grid =
[[115 130 127 128 129 128 128]
 [116 128 129 125 131 131 129]
 [128 127 127 128 128 128 128]
 [128 126 129 128 147 128 128]
 [126 129 126 129 128 128 128]
 [129 122 129 129 128 128 128]
 [130 107 129 127 127 127 128]
 [128 126 150 126 131 129 126]
 [129 129 135 127 129 128 127]
 [128 127 128 127 130 128 128]
 [127 120 128 128 128 128 128]
 [127 128 128 139 129 128 128]
 [110 130 127 128 128 129 128]
 [127 128 127 128 132 128 128]]
grid[-14, 0] => 115
grid[9, 0] => 128
grid[-9, 6] => 128
grid[2, -6] => 127
grid[-5, -5] => 128
grid[10, 3] => 128
grid[:, -5] => [127, 129, 127, 129, 126, 129, 129, 150, 135, 128, 128, 128, 127, 127]
grid[-13, -5] => 129
grid[9, 4] => 130
grid[3, 0] => 128
grid[:, 1] => [130, 128, 127, 126, 129, 122, 107, 126, 129, 127, 120, 128, 130, 128]
grid[0, -2] => 128
grid[:, -7] => [115, 116, 128, 128, 126, 129, 130, 128, 129, 128, 127, 127, 110, 127]
grid[5] => [129, 122, 129, 129, 128, 128, 128]
grid[:, 5] => [128, 131, 128, 128, 128, 128, 127, 129, 128, 128, 128, 128, 129, 128]
grid[8, 1] => 129
grid[6, -5] => 129
grid[-10, -2] => 128
grid[3, 5] => 128
grid[2] => [128, 127, 127, 128, 128, 128, 128]
grid[12, 5] => 129
grid[12] => [110, 130, 127, 128, 128, 129, 128]
grid[-5, -1] => 128
grid[-10, -6] => 129
grid[10, 6] => 128
grid[13, -3] => 132
grid[-2, 3] => 128
grid[3, 3] => 128
grid[7, -1] => 126
grid[-10, 0] => 126
grid[7] => [128, 126, 150, 126, 131, 129, 126]
grid[1, -3] => 131
grid[-8] => [130, 107, 129, 127, 127, 127, 128]

A =
array([[129, 125, 123, 152],
       [140, 129, 130, 127],
       [130, 116, 118, 134],
       [129, 125, 125, 153],
       [130, 118, 117, 137],
       [132, 116, 135, 127],
       [131, 115, 128, 128],
       [142, 128, 131, 127],
       [128, 128, 128, 143],
       [131, 115, 134, 127],
       [130, 119, 118, 139],
       [129, 123, 121, 149]])
A[0][0] => 129
A[11][2] => 121
A[-10] => [130, 116, 118, 134]
A[3][-2] => 125
A[-11][3] => 127
A[7][2] => 131
A[-6][0] => 131
A[-10][-2] => 118
A[2][-3] => 116
A[:, -4] => [129, 140, 130, 129, 130, 132, 131, 142, 128, 131, 130, 129]
A[-6][3] => 128
A[8][0] => 128
A[:, 3] => [152, 127, 134, 153, 137, 127, 128, 127, 143, 127, 139, 149]
A[-2][-3] => 119
A[-12][1] => 125
A[11][0] => 129
A[:, 1] => [125, 129, 116, 125, 118, 116, 115, 128, 128, 115, 119, 123]
A[6] => [131, 115, 128, 128]
A[-9][1] => 125
A[0] => [129, 125, 123, 152]
A[5][2] => 135
A[-11] => [140, 129, 130, 127]
A[-9] => [129, 125, 125, 153]

B =
[[126, 115, 111, 144, 133, 131],
 [125, 128, 140, 125, 141, 137],
 [127, 122, 122, 128, 123, 134],
 [135, 142, 140, 135, 129, 125],
 [128, 125, 125, 123, 133, 127],
 [115, 103, 113, 118, 131, 135],
 [127, 142, 137, 132, 124, 118],
 [138, 109, 135, 133, 123, 121],
 [129, 137, 138, 138, 131, 136],
 [131, 131, 133, 142, 129, 132],
 [133, 112, 122, 126, 123, 121],
 [125, 116, 116, 130, 134, 135],
 [123, 103, 124, 131, 135, 133]]
B[0, 0]: 126
B[4, 3]: 123
B[11, 4]: 134
B[6]: [127, 142, 137, 132, 124, 118]
B[5, 5]: 135
B[6, 3]: 132
B[8, 4]: 131
B[0, 2]: 111
B[8]: [129, 137, 138, 138, 131, 136]
B[2, 1]: 122
B[12, 0]: 123
B[12, 5]: 133
B[9, 0]: 131
B[9, 3]: 142
B[1, 3]: 125
B[8, 0]: 129
B[7, 5]: 121
B[2, 5]: 134
B[10]: [133, 112, 122, 126, 123, 121]
B[:, 4]: [133, 141, 123, 129, 133, 131, 124, 123, 131, 129, 123, 134, 135]
B[10, 4]: 123
B[12, 3]: 131
B[0, 3]: 144
B[:, 5]: [131, 137, 134, 125, 127, 135, 118, 121, 136, 132, 121, 135, 133]
B[12, 2]: 124
B[:, 0]: [126, 125, 127, 135, 128, 115, 127, 138, 129, 131, 133, 125, 123]
B[10, 0]: 133
B[3, 3]: 135
B[6, 2]: 137
B[9, 5]: 132
B[1]: [125, 128, 140, 125, 141, 137]
B[2, 2]: 122
B[6, 1]: 142
B[4, 0]: 128
B[5]: [115, 103, 113, 118, 131, 135]

data =
[[136 120 116 127 122 136 150 133]
 [110 120 133 134 120 124 119 143]
 [157 123 125 113 151 124 137 142]
 [115 142 141 119 124 134 116 138]
 [133 142 120 119 122 118 122 124]
 [121 140 115 129 117 121 122 128]]
data[0, 0] -> 136
data[0, 7] -> 133
data[3, 5] -> 134
data[3, 6] -> 116
data[:, 7] -> [133, 143, 142, 138, 124, 128]
data[3, 0] -> 115
data[:, 5] -> [136, 124, 124, 134, 118, 121]
data[:, 4] -> [122, 120, 151, 124, 122, 117]
data[1, 1] -> 120
data[3, 3] -> 119
data[1, 5] -> 124
data[4, 6] -> 122
data[2, 1] -> 123
data[2, 4] -> 151
data[1, 7] -> 143
data[2] -> [157, 123, 125, 113, 151, 124, 137, 142]

W =
[[133 132 126 127 127 129 122 127]
 [102 124 130 127 123 140 137 132]
 [136 128 130 137 122 145 127 118]
 [120 124 124 127 125 133 133 130]
 [138 136 125 123 129 117 118 129]
 [142 139 137 128 124 132 134 121]
 [128 126 114 108 110 131 128 116]
 [129 125 129 129 123 129 128 125]
 [110 124 120 128 119 138 135 131]
 [131 135 128 126 123 130 130 127]
 [134 123 123 129 123 122 124 130]
 [151 112 116 134 116 123 120 133]
 [113 124 119 120 143 101 146 129]
 [123 126 130 129 138 116 131 129]
 [125 127 126 127 122 131 127 131]]
Rows and columns are counted from 0.
(0, 0) => 133
(5, 2) => 137
(13, 7) => 129
(14, 4) => 122
(2, 1) => 128
(3, 6) => 133
(1, 0) => 102
(6, 6) => 128
(11, 4) => 116
(0, 4) => 127
(14, 2) => 126
(2, 4) => 122
(4, 3) => 123
(0, 6) => 122
(7, 0) => 129
(3, 1) => 124
(11, 1) => 112
(12, 7) => 129
(14, 3) => 127
(6, 2) => 114
(11, 3) => 134
(13, 1) => 126
(9, 4) => 123
(14, 6) => 127
(9, 2) => 128
(12, 1) => 124
(0, 1) => 132
(10, 7) => 130
(13, 4) => 138
(0, 5) => 129
(4, 2) => 125
(12, 2) => 119
(12, 5) => 101

X =
138  141  126  150  104  128  136  109  142
133  135  122  147  123  101  117  119  140
128  130  129  130  127  126  126  127  130
133  131  133  127  128  123  125  134  126
X[0][0] => 138
X[:, 4] => [104, 123, 127, 128]
X[3][1] => 131
X[3][4] => 128
X[2] => [128, 130, 129, 130, 127, 126, 126, 127, 130]
X[3][5] => 123
X[1][1] => 135
X[2][8] => 130
X[2][0] => 128
X[2][4] => 127
X[:, 3] => [150, 147, 130, 127]
X[2][1] => 130

arr =
[[136 113 130 149 132 136 130 115 115 127 123]
 [110 120 118 123 130 129 133 127 126 130 127]
 [132 124 125 126 128 129 127 128 130 128 127]
 [130 127 124 128 121 129 129 135 115 128 128]
 [106 116 114 124 129 129 133 127 120 132 127]
 [124 132 133 128 128 127 129 125 126 131 129]
 [129 134 118 131 134 126 129 128 129 127 124]
 [118 125 131 133 123 126 126 120 143 130 121]
 [121 140 138 135 125 124 132 124 123 133 129]
 [127 128 130 127 131 128 128 126 128 128 127]
 [127 125 133 128 125 130 125 131 128 128 130]
 [121 139 138 135 126 123 133 124 122 134 130]
 [127 129 127 129 130 131 130 130 128 128 128]]
Rows and columns are counted from 0.
row 0 col 0 = 136
row 7 col 7 = 120
row 3 col 8 = 115
row 6 col 2 = 118
row 1 col 5 = 129
row 0 col 5 = 136
row 6 col 5 = 126
row 1 col 1 = 120
row 2 col 1 = 124
row 7 col 4 = 123
row 2 col 2 = 125
row 12 col 5 = 131
row 6 col 7 = 128
row 4 col 8 = 120
row 10 col 10 = 130
row 3 col 7 = 135
row 11 col 8 = 122
row 8 col 4 = 125
row 9 col 0 = 127
row 7 col 0 = 118
row 5 col 5 = 127
row 10 col 1 = 125
row 9 col 2 = 130
row 5 col 2 = 133
row 6 col 8 = 129
row 8 col 6 = 132
row 0 col 6 = 130
row 8 col 7 = 124
row 11 col 4 = 126
row 6 col 1 = 134
row 2 col 4 = 128
row 2 col 3 = 126
row 10 col 6 = 125
row 9 col 9 = 128
row 1 col 9 = 130
row 4 col 10 = 127
row 9 col 8 = 128
